These are the activations of a small neural network, seen along a few directions. Each row is one input.
Each table varies a few parts of the input and shows all the possible inputs, shuffled.
Descriptions start from the smaller parts, as in this example, which fits no table here: one of 8 places around a ring, together with either a single point or one of 9 places along a line or (one of 2 separate values, together with one of 6 places along a line).
Shared parts are said once, and a part with two or three values counts as separate values.
In the rows, 128 means zero.

Other details of the inputs vary at random and push rows far along two fixed directions, the same in every table; ignore that.

Rows:
row 1: [ 51  91 115 176 187 117 133 140 196 154 135 134  94]
row 2: [163 165  98 165 109  97 148 176 130 102 104 169 186]
row 3: [101 110 138  85 148 121 135  87 154 135 164 129  71]
row 4: [142 155 102 139 114  88 127 197 157 116 126 168 174]
row 5: [163 137 136  90  72 126 133 163 103 120 127 123 137]
row 6: [116  99 158 119 162 141 140  72  89 133 157  91  88]
row 7: [152 150 107 156  88 102 142 160 135 117  99 170 144]
row 8: [170 149 173 111 124 164 141 107 106 125 121 107 139]
row 9: [117 125  71 185 117  82 122 154 169 152 123 160 143]
row 10: [153 131 120 115 103 144 136 139  84 115  87 141 165]
row 11: [110  97 149  89 110 152 132 102  97 154 174  97  83]
row 12: [123  98 147 126 166 138 130  98 116 143 117 104 109]
row 13: [143 161 176  94 116 157 104  99 104 118 123  98 123]
row 14: [108 100 193  89 161 156 118  65 145 141 170  98  70]
row 15: [137 131  96 140 113 124 112 159 125 136  92 148 138]
row 16: [ 67 108  77 170 155 103 145 165 184 166 133 156  87]
row 17: [143 126 141 110 119 143 144 102  71 114 131 114 145]
row 18: [137 156  71 168 112  84 120 179 149 127 104 156 204]
row 19: [ 95  97  90 194 145  89 141 115 163 151 144 166  98]
row 20: [177 133 148 120 111 131 149 129  90 114 104  93 176]
row 21: [161 162 147 138 111 135 114 141 150 125  99 118 168]
row 22: [168 168 125 106  94 136 112 144  96 101 111 118 167]
row 23: [174 137 172 100  97 147 121 150 110 107 124 100 165]
row 24: [157 161  79 156  99  97 125 170 151 115 104 155 174]
row 25: [ 73 100 101 176 190 107 104 130 181 147 123 145 100]
row 26: [110  96 174 106 134 154 126 101 116 136 162  82 114]
row 27: [ 98 123 102 169 155 105 146 101 176 133 145 175  89]
row 28: [ 90  91 116 167 181 125 106 114 181 143 119 126 108]
row 29: [141 114 168 117 142 167 108  77 124 123 148  74  97]
row 30: [112 104 143 129 166 132 127 112 103 139 117 118 105]
row 31: [104 137 154  92 154 154 104  59 123 135 157 111  69]
row 32: [161 138 156  55  73 132 135 138  95 115 122 111 122]
row 33: [170 147 125 113  74 135 118 142  95 115 111 116 136]
row 34: [108 121 134 153 165 124 105 101 156 132 156 116  87]
row 35: [170 134 144 141 134 135 145 124 122 117 124 111 143]
row 36: [101 110 119 111 163 156 103 103 120 137 126 125 105]
row 37: [135 137 153 110  96 128 129 171  99 118 128 113 179]
row 38: [123 101 146 106 124 161 122  87  70 133 121 115  82]
row 39: [114 132  93 184 140  81 116 159 167 133 119 140 164]
row 40: [100 146  76 154 134 108 142 214 165 131  97 166 175]
row 41: [117  95 148 126 127 154 136  65 101 124 159 117  52]
row 42: [179 150 167 102 109 156 141 123  65  98 121 100 145]
row 43: [159 146 165  96  98 135 118 163 102 102 129 117 160]
row 44: [ 92 100 106 138 162 106 130 117 180 146 178 150  74]
row 45: [152 139 106 103 107 154 116 145 102 122  88 131 168]
row 46: [164 166 143  75  84 150 120 112  90 109 104 108 141]
row 47: [149 131 136  79  81 154 138 143  83 125 138 106 164]
row 48: [124 127 130 115 119 131 115  99 130 140 134 123  74]
row 49: [114 101 146  99 158 162 124  82  79 134 130 116  95]
row 50: [113  98 149 117 144 166 140  49 103 116 171 114  57]
row 51: [141 148  63 170 102  89 128 169 157 131 104 158 197]
row 52: [ 80 116 142 138 177  96 120 114 196 146 167 153  85]
row 53: [122 146  87 155 112  85 136 206 156 134 126 166 197]
row 54: [ 56 100  69 167 181 112 147 153 200 164 142 163  93]
row 55: [156 160 166 113 123 148 138 118  99 119 124 126 136]
row 56: [161 132 137 106  84 153 150 107  66 101 116 115 162]
row 57: [ 36  99 106 177 193 108 133 153 192 154 143 147  87]
row 58: [162 178 125 130 103 120 144 152 114 106 102 161 174]
row 59: [123 104 144 135 142 140 114  88 134 129 139  82 123]
row 60: [138 165 113 116 114  82 131 179 165 115 115 171 174]
Each input here is: one of 3 separate values, together with one of 4 places along a line, together with one of 5 places along a line.
Changing only the place on the line of 5 turns row 21 into row 31. The same change can be made to row 23. Which row results?
> row 4
Changing only the place on the line of 5 turns row 28 into row 36. The same change can be made to row 12. Which row results?
> row 49
Start at row 9 and move only the place on the line of 5, one step at a time. The first step leads to row 51. Which rows follow, in order?
> row 18, row 39, row 59
Start at row 16 and move only the place on the line of 4, one step at a time. The first step leads to row 11. Which rows follow, in order?
> row 5, row 32
Which other rows does row 13 become when the choice among 3 separate values takes its other values? List them by row number.
> row 52, row 55
Which other rows does row 30 become when the choice among 3 separate values takes its other values? List them by row number.
> row 25, row 57
Which other rows does row 40 become when the place on the line of 4 takes its other values? List them by row number.
> row 4, row 53, row 60

Rows:
row 61: [157 132 145  72  89 163 104 115  81 113 120  97 144]
row 62: [ 93  91 152 108 145 132 147  88 140 146 181 118  56]
row 63: [ 90 101 140 110 139 144 121  81 136 140 180 113  59]
row 64: [177 163 163  98 106 155 133  97  76  98 128 106 150]
row 65: [132 136  67 143 117  98 136 178 132 125  83 174 148]
row 66: [121 125 115 144 112 100 144 157 155 137 144 157 120]
row 67: [ 97  90  99 225 194  95 128 130 180 152 130 144 128]
row 68: [135 146 143  76  88 165 120 129  66 114 114  99 139]
row 69: [ 82  92 123 106 153 144 108  67 116 147 150 112  56]
row 70: [117 147  94 142 109 103 129 191 140 132 104 154 176]
row 71: [115 124 113 129 146 107 125 161 171 143 141 131 141]
row 72: [138 141 137  74  93 174 139 138  62 105 105 121 129]
row 73: [136 143 108 133  94  91 141 187 163 122 116 150 175]
row 74: [117 148  99 135 113  98 132 189 144 138 104 151 182]
row 75: [159 151 150 125 123 111 136 132 119  99 120 136 174]
row 76: [150 107 145 130 129 175 133  70  76 119 109  76 133]
row 77: [158 155 116 133  81 106 144 173 125 122 121 152 150]
row 78: [111 110 103 206 171 119 132 111 156 139 122 122 130]
row 79: [170 156 183  99 116 156 114 121  99 101 103  92 147]
row 80: [116  80 165 147 176 151 120  76 102 142 143  88 103]
row 81: [106 110  80 178 149  70 134 134 183 162 151 178  84]
row 82: [ 76  99 107 133 161 134 140 133 142 147 142 158  84]
row 83: [123 130 172 125 165 156 110  70 138 131 139 101  78]
row 84: [182 155 156  97 104 159 131  82  74 108 127 111 148]
row 85: [138 128 168 118 145 166 107  64 130 127 124 104  92]
row 86: [ 89 108 118 136 139 116 131 126 167 139 165 137  91]
row 87: [ 94 111 126 124 153 141 109 100 150 142 167 114  82]
row 88: [136 142 124 161 147  98 135 127 149 117 136 150 145]
row 89: [136 146 103 136 113 104 126 194 158 128 117 144 181]
row 90: [136 136 137  78  99 153 145 161  79 121 101 134 158]
row 91: [138 142 144 151 159 102 120 140 169 126 112 128 136]
row 92: [169 151 103 121  67 109 122 174 118 113  97 145 179]
Describe the family of inputs behind these rows.
> one of 4 places along a line, together with either one of 3 separate values or one of 5 places along a line
Start at row 71 and move only the place on the line of 4, one step at a time. The first step leads to row 89. Which rows follow, in order?
> row 87, row 61
Which other rows does row 72 become when the place on the line of 4 takes its other values? List them by row number.
> row 65, row 82, row 90
